A small network was trained on invented records. Each row is its activation on one of them, seen along a few directions.
Each row is followed by the record's values for the fields ZATOP, ZAB, KOPO, TEFIG, PELUR.
Not every record has every field; a missing one is written none.
The largest differences between rows may come from other fields.
In the rows, 500 means zero.
Strong random noise was added to every row along 17 fixed directions; ignore it. To show where, here is one row again and again, with new noise each time:
[444 591 236 517 482 352 565 403 371 521 635 240 480 455 452 692 338 468
 533 492 564 321 524 475 656 453 563 578 504 524]
[530 369 706 511 463 417 342 464 344 492 564 307 470 522 596 426 635 675
 472 396 585 426 500 239 551 743 554 328 625 590]
[443 568 554 400 439 784 492 485 497 684 511 539 413 612 763 338 337 523
 564 622 580 518 434 516 694 563 667 577 544 555]
[314 219 543 553 514 660 565 487 505 458 444 663 481 680 511 394 665 660
 412 668 449 480 539 499 675 276 796 307 496 548]
[669 515 453 354 493 242 598 562 708 297 322 495 517 520 507 406 707 384
 298 200 527 687 425 456 377 645 428 464 477 599]
[485 319 691 458 483 482 324 399 642 525 589 703 470 555 498 390 703 518
 582 526 474 618 559 524 752 635 510 486 425 553]
[352 492 449 501 478 537 388 590 482 403 520 419 435 524 389 433 520 470
 550 552 639 634 414 443 660 491 484 429 581 463]
[463 604 488 480 466 404 471 557 468 433 442 438 512 355 462 402 449 421
 474 529 471 396 482 421 351 622 321 412 547 528]
[593 472 462 367 554 382 435 511 368 359 613 277 412 523 429 497 461 350
 675 462 513 589 497 456 506 622 381 477 554 599]
[635 560 668 522 583 619 518 473 562 586 436 498 226 846 694 429 763 696
 503 334 447 770 343 523 531 694 553 622 549 557]
[451 478 246 472 392 327 671 436 524 362 419 422 477 461 526 391 585 477
 430 581 378 668 680 594 685 445 368 421 417 571]
[395 467 444 321 527 559 714 514 617 426 424 532 450 639 646 468 487 284
 595 467 351 625 433 702 492 377 494 502 580 543]
[450 391 544 462 489 390 530 415 455 426 630 517 521 512 277 712 505 491
 657 376 406 467 480 521 362 482 500 324 509 467]
[505 502 451 499 313 586 612 364 533 655 499 743 548 574 551 499 527 752
 501 478 525 592 526 548 660 424 594 313 378 446]
[439 651 389 514 567 495 465 643 743 542 480 858 585 546 545 497 388 293
 516 461 604 486 248 578 518 347 401 383 678 369]
[669 483 344 490 541 353 529 483 476 479 542 402 386 478 316 472 550 565
 398 502 579 536 506 514 502 532 259 561 410 506]
[425 405 598 539 494 458 295 531 470 584 638 458 459 454 727 346 358 468
 542 608 540 556 544 466 669 635 229 389 727 473]
[245 549 639 449 412 615 434 465 607 592 460 555 505 456 469 634 341 577
 321 341 642 425 322 418 447 577 654 559 364 526]
[569 510 714 405 538 706 556 481 485 615 413 626 450 534 602 295 525 484
 627 650 274 390 570 602 287 595 498 611 421 555]

[394 273 489 440 383 581 670 395 401 568 616 368 459 464 387 527 404 676
 434 599 560 315 526 496 514 410 597 368 571 450]  ZATOP: none / ZAB: none / KOPO: mena / TEFIG: nomid / PELUR: none
[404 630 451 388 378 496 664 436 645 548 472 664 537 526 821 530 263 388
 487 421 413 551 401 576 512 515 474 299 650 562]  ZATOP: none / ZAB: none / KOPO: pigop / TEFIG: none / PELUR: none
[447 499 428 561 373 407 551 436 345 431 619 319 532 422 495 661 365 522
 610 472 411 595 614 487 493 531 489 326 608 464]  ZATOP: riri / ZAB: fisos / KOPO: none / TEFIG: none / PELUR: dirun
[470 599 442 576 519 480 444 492 505 481 551 452 369 461 388 435 462 479
 563 685 438 476 549 498 556 602 489 600 504 517]  ZATOP: riri / ZAB: fisos / KOPO: pigop / TEFIG: none / PELUR: rogog
[415 652 354 340 177 499 713 304 497 573 575 471 590 488 556 665 405 539
 757 343 507 652 515 588 680 491 611 339 503 419]  ZATOP: none / ZAB: none / KOPO: none / TEFIG: none / PELUR: none
[545 449 388 573 491 380 567 579 514 507 547 387 475 459 543 428 380 511
 414 530 538 541 554 517 462 482 350 445 711 368]  ZATOP: riri / ZAB: fisos / KOPO: mena / TEFIG: nomid / PELUR: rogog
[417 346 531 508 357 578 549 498 461 595 492 274 481 332 467 422 502 739
 276 559 722 515 545 472 565 445 298 531 499 363]  ZATOP: none / ZAB: none / KOPO: pigop / TEFIG: none / PELUR: none
[748 617 420 498 467 545 585 557 570 621 553 422 424 508 635 411 252 523
 416 517 637 636 513 522 467 617 527 648 628 427]  ZATOP: none / ZAB: none / KOPO: mena / TEFIG: vam / PELUR: none
[634 527 180 436 436 540 653 617 427 342 445 465 503 487 444 335 311 429
 418 694 589 663 568 504 533 380 526 350 520 549]  ZATOP: riri / ZAB: ditom / KOPO: mena / TEFIG: vam / PELUR: none
[734 605 475 576 434 211 572 512 724 419 268 653 600 364 482 300 758 539
 303 417 355 624 720 512 339 660 363 545 315 478]  ZATOP: nila / ZAB: none / KOPO: mena / TEFIG: vam / PELUR: none
[455 668 565 307 427 624 536 481 361 514 384 495 602 538 599 606 392 512
 679 305 550 528 409 442 379 434 547 430 288 569]  ZATOP: nila / ZAB: none / KOPO: mena / TEFIG: vam / PELUR: none
[481 591 376 544 457 397 659 427 452 437 549 385 481 525 440 622 510 425
 730 499 257 557 624 624 436 507 560 487 590 435]  ZATOP: nila / ZAB: none / KOPO: none / TEFIG: none / PELUR: none
[558 421 520 495 630 273 473 433 468 403 617 659 538 601 678 664 293 395
 540 407 317 460 525 443 408 497 490 220 557 708]  ZATOP: riri / ZAB: fisos / KOPO: mena / TEFIG: vam / PELUR: rogog
[692 661 497 436 639 500 571 629 395 379 393 475 504 605 499 488 494 360
 606 419 427 381 372 408 144 524 607 419 609 582]  ZATOP: nila / ZAB: none / KOPO: none / TEFIG: none / PELUR: none
[393 536 351 438 500 632 569 436 371 519 571 458 282 611 459 596 242 628
 410 585 605 519 314 477 579 418 427 379 426 649]  ZATOP: nila / ZAB: none / KOPO: mena / TEFIG: nomid / PELUR: none
[417 499 419 747 437 557 596 531 577 601 555 515 437 404 341 493 429 671
 401 722 504 436 562 566 467 397 516 529 656 251]  ZATOP: riri / ZAB: fisos / KOPO: none / TEFIG: none / PELUR: dirun
[550 674 455 487 436 600 508 454 552 717 496 666 528 425 528 415 468 532
 567 617 548 376 471 588 570 486 355 586 447 401]  ZATOP: none / ZAB: none / KOPO: none / TEFIG: none / PELUR: none
[541 683 344 504 505 521 582 528 445 420 380 342 372 589 510 368 660 526
 508 585 508 522 461 443 608 533 586 569 519 587]  ZATOP: none / ZAB: none / KOPO: none / TEFIG: none / PELUR: none
[522 515 334 581 406 460 534 590 650 455 541 710 565 384 612 318 228 369
 418 745 469 638 624 552 588 486 475 300 698 455]  ZATOP: riri / ZAB: fisos / KOPO: pigop / TEFIG: none / PELUR: dirun
[479 480 592 413 472 666 532 611 441 609 411 425 585 463 403 484 497 587
 547 386 677 433 413 497 290 359 465 574 457 287]  ZATOP: riri / ZAB: fisos / KOPO: mena / TEFIG: nomid / PELUR: rogog
[390 539 522 552 486 353 384 557 533 389 535 409 590 419 596 665 259 348
 507 339 483 675 562 452 444 550 524 489 538 490]  ZATOP: riri / ZAB: fisos / KOPO: mena / TEFIG: nomid / PELUR: dirun
[554 596 401 474 429 399 682 512 552 471 515 305 506 452 526 523 330 351
 556 435 363 570 628 598 325 627 622 630 643 415]  ZATOP: none / ZAB: none / KOPO: mena / TEFIG: nomid / PELUR: none
[581 668 462 811 598 677 361 640 330 519 492 617 396 725 651 422 419 663
 534 681 440 690 480 405 516 500 644 313 684 489]  ZATOP: none / ZAB: none / KOPO: mena / TEFIG: nomid / PELUR: none
[315 577 532 460 535 409 286 594 481 355 549 233 506 309 461 469 539 146
 694 532 500 462 466 485 598 635 290 654 649 483]  ZATOP: riri / ZAB: fisos / KOPO: mena / TEFIG: nomid / PELUR: dirun
[623 428 571 446 616 453 528 451 425 594 565 393 470 475 566 527 395 464
 494 513 424 302 562 540 329 540 375 636 504 542]  ZATOP: none / ZAB: none / KOPO: none / TEFIG: none / PELUR: none
[431 405 522 605 616 393 386 411 615 464 605 631 466 624 479 627 549 424
 485 490 371 477 554 521 662 553 784 581 462 605]  ZATOP: nila / ZAB: none / KOPO: mena / TEFIG: nomid / PELUR: none
[416 524 515 562 484 506 349 511 476 496 552 332 365 411 559 337 384 466
 453 718 483 519 611 437 645 717 478 633 560 580]  ZATOP: riri / ZAB: fisos / KOPO: none / TEFIG: none / PELUR: rogog
[617 607 636 526 441 549 528 521 396 642 318 413 630 597 703 475 849 734
 502 189 608 419 402 359 430 536 609 465 546 391]  ZATOP: nila / ZAB: none / KOPO: mena / TEFIG: nomid / PELUR: none
[337 228 579 362 539 615 524 566 386 497 401 313 537 505 618 408 528 540
 417 513 613 512 526 527 533 258 314 506 454 485]  ZATOP: none / ZAB: none / KOPO: none / TEFIG: none / PELUR: none
[514 741 593 641 558 480 247 551 520 539 529 734 586 542 620 483 467 364
 788 533 374 534 531 462 519 632 571 449 583 464]  ZATOP: nila / ZAB: none / KOPO: mena / TEFIG: vam / PELUR: none
[567 463 536 484 572 442 634 447 561 617 636 463 420 590 557 555 619 480
 618 431 478 285 342 571 486 498 415 498 815 392]  ZATOP: riri / ZAB: fisos / KOPO: mena / TEFIG: vam / PELUR: rogog
[606 504 313 496 624 334 544 505 509 317 538 539 508 667 596 592 419 308
 518 455 401 588 541 492 586 449 720 435 527 693]  ZATOP: riri / ZAB: ditom / KOPO: mena / TEFIG: nomid / PELUR: none
[705 457 452 381 550 427 508 478 385 536 520 491 510 535 701 409 633 531
 484 443 644 393 374 424 653 441 201 334 547 614]  ZATOP: riri / ZAB: fisos / KOPO: mena / TEFIG: nomid / PELUR: dirun
[584 499 445 667 548 381 540 497 626 586 584 625 486 569 655 550 424 481
 484 474 342 655 582 656 491 524 399 500 684 380]  ZATOP: riri / ZAB: fisos / KOPO: none / TEFIG: none / PELUR: rogog
[568 739 253 507 340 472 688 574 477 456 521 345 528 408 271 578 425 489
 556 418 639 493 375 466 376 512 585 427 685 314]  ZATOP: riri / ZAB: fisos / KOPO: mena / TEFIG: nomid / PELUR: dirun
[481 442 421 616 502 529 307 582 373 543 633 423 544 491 545 570 312 628
 430 528 834 564 458 330 740 367 518 391 581 438]  ZATOP: riri / ZAB: fisos / KOPO: none / TEFIG: none / PELUR: dirun
[613 541 473 547 525 348 518 364 400 576 615 378 392 517 641 492 525 608
 454 550 474 231 483 368 593 660 452 413 656 638]  ZATOP: none / ZAB: none / KOPO: pigop / TEFIG: none / PELUR: none
[586 524 382 491 551 428 632 515 424 351 466 299 345 638 483 537 498 526
 525 460 433 716 531 518 432 475 469 510 501 563]  ZATOP: riri / ZAB: ditom / KOPO: pigop / TEFIG: none / PELUR: none

Here are new rows. What are their fields?
[173 358 535 419 511 517 550 461 438 480 454 272 433 439 577 548 484 467
 409 494 435 450 482 586 536 408 239 578 444 556]  ZATOP: riri / ZAB: fisos / KOPO: mena / TEFIG: nomid / PELUR: rogog
[447 470 595 601 545 600 426 522 522 560 496 396 350 490 475 444 447 547
 479 621 386 717 656 638 460 595 394 819 396 430]  ZATOP: riri / ZAB: fisos / KOPO: none / TEFIG: none / PELUR: rogog
[571 517 571 423 599 560 321 712 327 470 356 411 598 518 760 290 447 469
 428 472 738 439 396 263 464 459 391 370 587 584]  ZATOP: none / ZAB: none / KOPO: none / TEFIG: none / PELUR: none
[692 335 659 202 492 659 506 558 519 540 456 519 432 431 391 211 489 489
 403 552 659 486 429 502 314 628 296 552 392 558]  ZATOP: nila / ZAB: none / KOPO: mena / TEFIG: nomid / PELUR: none
[493 514 597 382 401 496 523 356 605 594 508 734 562 473 504 584 495 519
 515 351 427 499 468 570 464 586 473 468 306 552]  ZATOP: riri / ZAB: fisos / KOPO: mena / TEFIG: nomid / PELUR: rogog
[682 431 458 428 450 448 547 398 685 567 648 642 497 511 264 544 564 499
 543 464 587 519 505 590 582 557 640 595 471 408]  ZATOP: none / ZAB: none / KOPO: none / TEFIG: none / PELUR: none
[514 350 464 368 572 563 504 472 619 467 682 627 313 606 406 458 437 410
 459 622 633 431 265 501 687 502 538 404 645 636]  ZATOP: riri / ZAB: fisos / KOPO: mena / TEFIG: nomid / PELUR: dirun
[567 557 402 708 589 388 499 577 542 452 566 534 373 466 388 376 442 442
 480 752 316 416 573 519 368 604 434 466 741 446]  ZATOP: riri / ZAB: fisos / KOPO: mena / TEFIG: nomid / PELUR: rogog
[720 498 316 514 807 467 539 521 577 501 637 614 326 588 444 575 329 281
 357 650 471 310 354 620 465 424 415 700 534 655]  ZATOP: riri / ZAB: fisos / KOPO: mena / TEFIG: nomid / PELUR: dirun
[601 354 614 453 300 362 485 229 425 648 689 520 571 374 368 687 547 748
 550 319 509 488 623 510 531 633 333 391 296 446]  ZATOP: riri / ZAB: ditom / KOPO: mena / TEFIG: nomid / PELUR: none
[445 501 554 542 651 558 384 677 567 640 463 523 643 443 705 508 303 273
 527 477 534 526 540 680 407 333 244 780 546 291]  ZATOP: riri / ZAB: ditom / KOPO: mena / TEFIG: nomid / PELUR: none
[374 459 409 362 421 599 630 440 554 461 501 649 451 513 447 498 452 461
 499 568 474 557 395 611 590 387 421 353 431 575]  ZATOP: riri / ZAB: fisos / KOPO: mena / TEFIG: nomid / PELUR: dirun
[882 334 419 537 589 238 478 552 457 500 645 361 660 563 643 489 419 404
 585 367 519 632 810 505 512 527 677 587 634 395]  ZATOP: none / ZAB: none / KOPO: mena / TEFIG: nomid / PELUR: none
[605 641 504 434 439 525 610 528 615 527 453 666 578 502 649 502 361 390
 513 403 445 518 432 522 328 559 605 424 605 509]  ZATOP: riri / ZAB: fisos / KOPO: none / TEFIG: none / PELUR: dirun
[762 567 464 623 544 564 526 632 506 441 451 608 526 621 287 425 794 628
 590 512 623 565 428 424 446 403 697 416 609 333]  ZATOP: none / ZAB: none / KOPO: pigop / TEFIG: none / PELUR: none
[745 561 427 702 584 392 501 425 401 581 675 405 357 515 454 537 494 565
 572 628 332 440 643 551 472 651 457 637 592 466]  ZATOP: riri / ZAB: fisos / KOPO: mena / TEFIG: nomid / PELUR: dirun
[559 296 655 477 609 560 413 530 456 494 494 479 450 535 439 368 605 514
 480 594 450 466 592 499 420 547 512 593 446 544]  ZATOP: nila / ZAB: none / KOPO: none / TEFIG: none / PELUR: none
[464 529 508 332 341 478 596 471 617 520 502 538 590 392 491 449 522 325
 706 434 416 626 531 684 459 549 304 475 580 354]  ZATOP: none / ZAB: none / KOPO: none / TEFIG: none / PELUR: none
[270 527 571 475 358 500 530 490 640 369 376 544 426 431 439 474 454 475
 391 459 313 819 534 583 353 668 375 422 412 539]  ZATOP: nila / ZAB: none / KOPO: mena / TEFIG: nomid / PELUR: none
